Each row below holds a small network's activations on one input, seen along a few directions.
Each table varies a few parts of the input and shows all the possible inputs, shuffled.
A made-up example of a description, with smaller parts first: line(4) and (point or line(11) or (values(3) and ring(8))).
Shared parts are said once, and a part with two or three values counts as separate values.

Table:
x1: [ -2  28 -42 -25  -6 -50 -22  19 -10  45  73 -17  -2  20  77  -6 -20   9
  67]
x2: [ 58 -38 -14  32  32 -84 -64  40  -2 -21  45  28  26  39  -5  -3 -46   7
  27]
x3: [-74 -32  12 -52 -10  25   1 -25  50  14  25  -8 -66 -14   8 -23  34 -33
  17]
x4: [  1 -73  37  21  28  14 -26 -15  44 -11 -47 -18  -1  12 -54  -2  11   8
 -18]
x5: [-22  29 -24 -58  18  19  47 -44  27  37 -17 -20 -51   6  15 -16  62 -34
   0]
x6: [ 17  18 -40  30  44 -71 -17  21 -21  -6  46  42  31  -1   8  22 -46  53
  42]
x7: [ 65  59 -15  50 -44   5   3  78 -65 -25  71 -13 105 -29 -42 -29 -10 -11
  -8]
x8: [-25 -49 -11   3  34  26  -1 -19   9 -35  -1  26 -51 -38 -53  36   0  33
  -1]
x9: [-36  31 -12 -11 -48   6 -29  77 -20  15  84 -35  10  36 109   1 -69 -12
 -16]
x10: [ 48 -49  17  18  26 -31 -14 -38   9 -33 -30  -7 -11  -4 -31  19  26 -39
 -44]
x11: [-29   8  48  -9  15  31  46 -51  19  37 -34  20 -38 -30  -7 -25  23  10
   8]
x12: [ -5  22   0  33  -3 -15 -23  83 -59 -38  39  15  37  31  50  23 -61  52
 -39]
x13: [101  55  22  31 -56 -20 -57  64 -44 -45  51 -41 118   4 -47 -16  -1 -31
  -9]
x14: [  4   7 -28 -25   6  21  72 -62  29  15 -46  -1 -25  -5 -11 -10   1  15
   4]
x15: [-60 -16 -20 -58 -12  21 -31 -22  26  27   0 -29 -82 -16  28  -1  42 -12
  17]
x16: [-45 -11 -25  -9 -11  35 -20 -11  17  48 -71  32 -38 -35  -2  16  12  20
  22]
x17: [ -7 -24  22   7  55  35  51 -29   6   9 -41  26  -2  -1 -39  27  35  23
 -24]
x18: [-38  12  11 -49  16  50  36 -45  43  40   0 -17 -31  13  28   7  61 -32
   3]
x19: [ 25 -80  33 -16   9  -2 -51 -24  17 -39 -43  -8 -39   7 -41  20   1   5
 -21]
x20: [-35  15 -43 -38  -7  -3  15 -47  21  23 -25 -39 -28  -2  40 -11  39 -52
   3]
x21: [ -29   40   -3   16  -27    2   -8   89  -37   -7   39   19    8   25
   78    2 -103   16   11]
x22: [ 12  23   6  10  46   6  59 -47  54  -2 -19  37  -5   6 -58  27  25  41
 -40]
x23: [ 63 -24  27  44 -26 -38 -50  86 -24 -28  26 -12  41  48  58  48 -62  20
 -44]
x24: [ 56 -16  40  13  28 -10   9 -42  45 -24 -42  12 -26  35 -54  10  49   6
 -36]
x25: [-47 -40  20  16  25  19  17  -4  11  20 -59  24  -3  -9 -50  22  18  39
 -36]
x26: [ -9   1 -33  18  -4  23  32 -57 -36  -6 -53  -8 -40 -27  17 -20  17 -16
   7]
x27: [ 22 106   6  31 -59  10 -13  65 -68  10  34   1  94 -43   0 -59 -19 -45
  52]
x28: [ 23  81  -7 -10 -98   7 -14  52 -43  15  87 -56  95 -18  26 -44  -2 -82
  33]
x29: [-15  24 -27  -3  -7 -54 -19  30 -47  -7  36  25  -3   9  44 -21 -31  46
  68]
x30: [  1 -12 -35  16  20 -15  45 -47   4 -38 -44  -1   1 -19 -27  20   3  -3
 -24]
x31: [ 39 -67  69  -5  26   4   4 -42  27   9 -41   5   7  18 -46   8  20  -4
 -44]
x32: [-59 -33   9 -22  -7  33  23 -31  17   4 -43  17 -31 -17 -18 -22 -10   3
  23]
Q: What do these inputs look like to the network?
A: line(4) and (values(3) or ring(5))
Q: The inputs of x24 and x14 match in every part but the line(4) part. If x2 is changed in the same way as x24 into x14, which row does it become?
A: x29
Q: Change only the ring(5) part in x32. List by row number the other rows that result.
A: x11, x14, x16, x26
Q: Change only the values(3) part in x1. List by row number the other rows that result.
A: x9, x28
Q: Which other rows agree with x30 in the line(4) part? List them by row number.
A: x6, x7, x8, x12, x17, x22, x25

Table:
x33: [-55  16 -27 -18 -26   8  13 -48  18  31 -16   2 -50  -3  28 -30  19 -17
  28]
x34: [ 20 -62  35  25  61   2  30 -32   9 -31 -47  15 -48  -7 -41  23  -6  31
  -4]
x35: [ 22  74 -17 -38 -28  11  20  17 -31   8  53 -28  64 -13  15 -28   7  -7
  -2]
x36: [-29  57 -40  -9 -36   4  -3  41 -21  33  36  12  17   7  54 -13 -31  -3
  27]
x37: [ 20  -9  22  10  -1  16  27 -49  23  -8 -25   1  22 -15 -77 -36  33  -3
 -10]
x38: [ 41 -15  -4  18  38 -16  19  44 -48 -30  -3  15  42 -10 -36  50 -53  47
   3]
x39: [ 23 -40  25  17   4 -47 -79  67   0  -8  47 -30  31  37  21  33 -10 -46
  -2]
x40: [-26 -17 -15  50   6 -15   2  46 -43  -9   4  16 -35  -6  64  15 -48  24
  33]
x41: [-18  30   4 -43 -31  46  14 -44  26  26   1 -14   7 -22 -18 -49  56 -13
 -21]
x42: [-52 -16 -16 -16  14  22  15 -41  23   0 -59  27 -91  -1  43  30   5  36
 -29]
x43: [ 58  38   0  28  -3  14  24  29 -28 -11  16   5  59  -7 -46  -4 -10 -18
 -10]
x44: [ -5 -56  32 -24   1 -46 -81 -30  72  -2  -8 -20 -18  41  -8   9  38 -30
 -13]
Q: The inputs of x39 and x44 match in every part but one. If x43 is changed in the same way as x39 into x44, which row does it become?
A: x37
Q: What do these inputs look like to the network?
A: values(2) and (point or ring(5))
Q: Change only the ring(5) part in x41. List by row number the other rows that result.
A: x33, x34, x37, x42

Table:
x45: [-44 -29  26 -56  20  16  19 -95  48  20 -14 -14 -40  15 -48 -18  67 -20
 -17]
x46: [110 -10  39  38   8 -15 -39  24  -5 -55   1  -5  55  -7 -86  10  18 -22
 -29]
x47: [ 32  -2  37  11   0 -13 -33  53  -2 -27  31  11  54  36  -3  24 -30  15
 -26]
x48: [-60 -37 -24  15  -8   9  -6  14 -19  10 -27  17 -35 -21  23  24 -17  26
   8]
x49: [-25  97 -49 -25 -61  33  38  25 -62  33  59 -31  20 -28  56 -46  -8 -52
  50]
x50: [-16 -19 -12 -12  22  40  45 -28  26  -3 -66  -5 -44 -27  -4  14  -8  16
 -19]
x51: [ 85   9  11  68  -8 -15   3   3 -38 -57 -17  21  53 -27 -79  -5   9  16
 -17]
x52: [-44 -50  -5  -6  13   6 -45  25  11  30  -4   8 -46   4  14  32   4 -16
   1]
x53: [ -9 -49  21 -17  25  33   6 -21  63  16 -49 -22 -37  -3  -6  11  13 -24
 -29]
x54: [  9  -1  -8 -10  26 -71 -50  23  13  -3  34   5 -11  48  50  18 -27  15
  28]
x55: [  0  86 -18 -42 -71  28 -13  31 -17  59  69 -34  32  -9  64 -47  14 -73
  33]
x56: [ -9   8 -25   6  16 -67  -3   7 -16  -5  15  24  -1  24  43   6 -51  58
  53]
x57: [ 23   8  11  48   0  -9  16  41 -32 -29   8  22  48   6  13  12 -38  46
 -23]
x58: [ -52  -10   -6  -19   17   24   62 -101   31   13  -40    4  -48  -11
  -37  -36   53   13  -14]
Q: The inputs of x47 and x57 match in every part but one. If x45 is changed in the same way as x47 into x57, which row does it become?
A: x58
Q: What do these inputs look like to the network?
A: values(2) and (point or line(6))
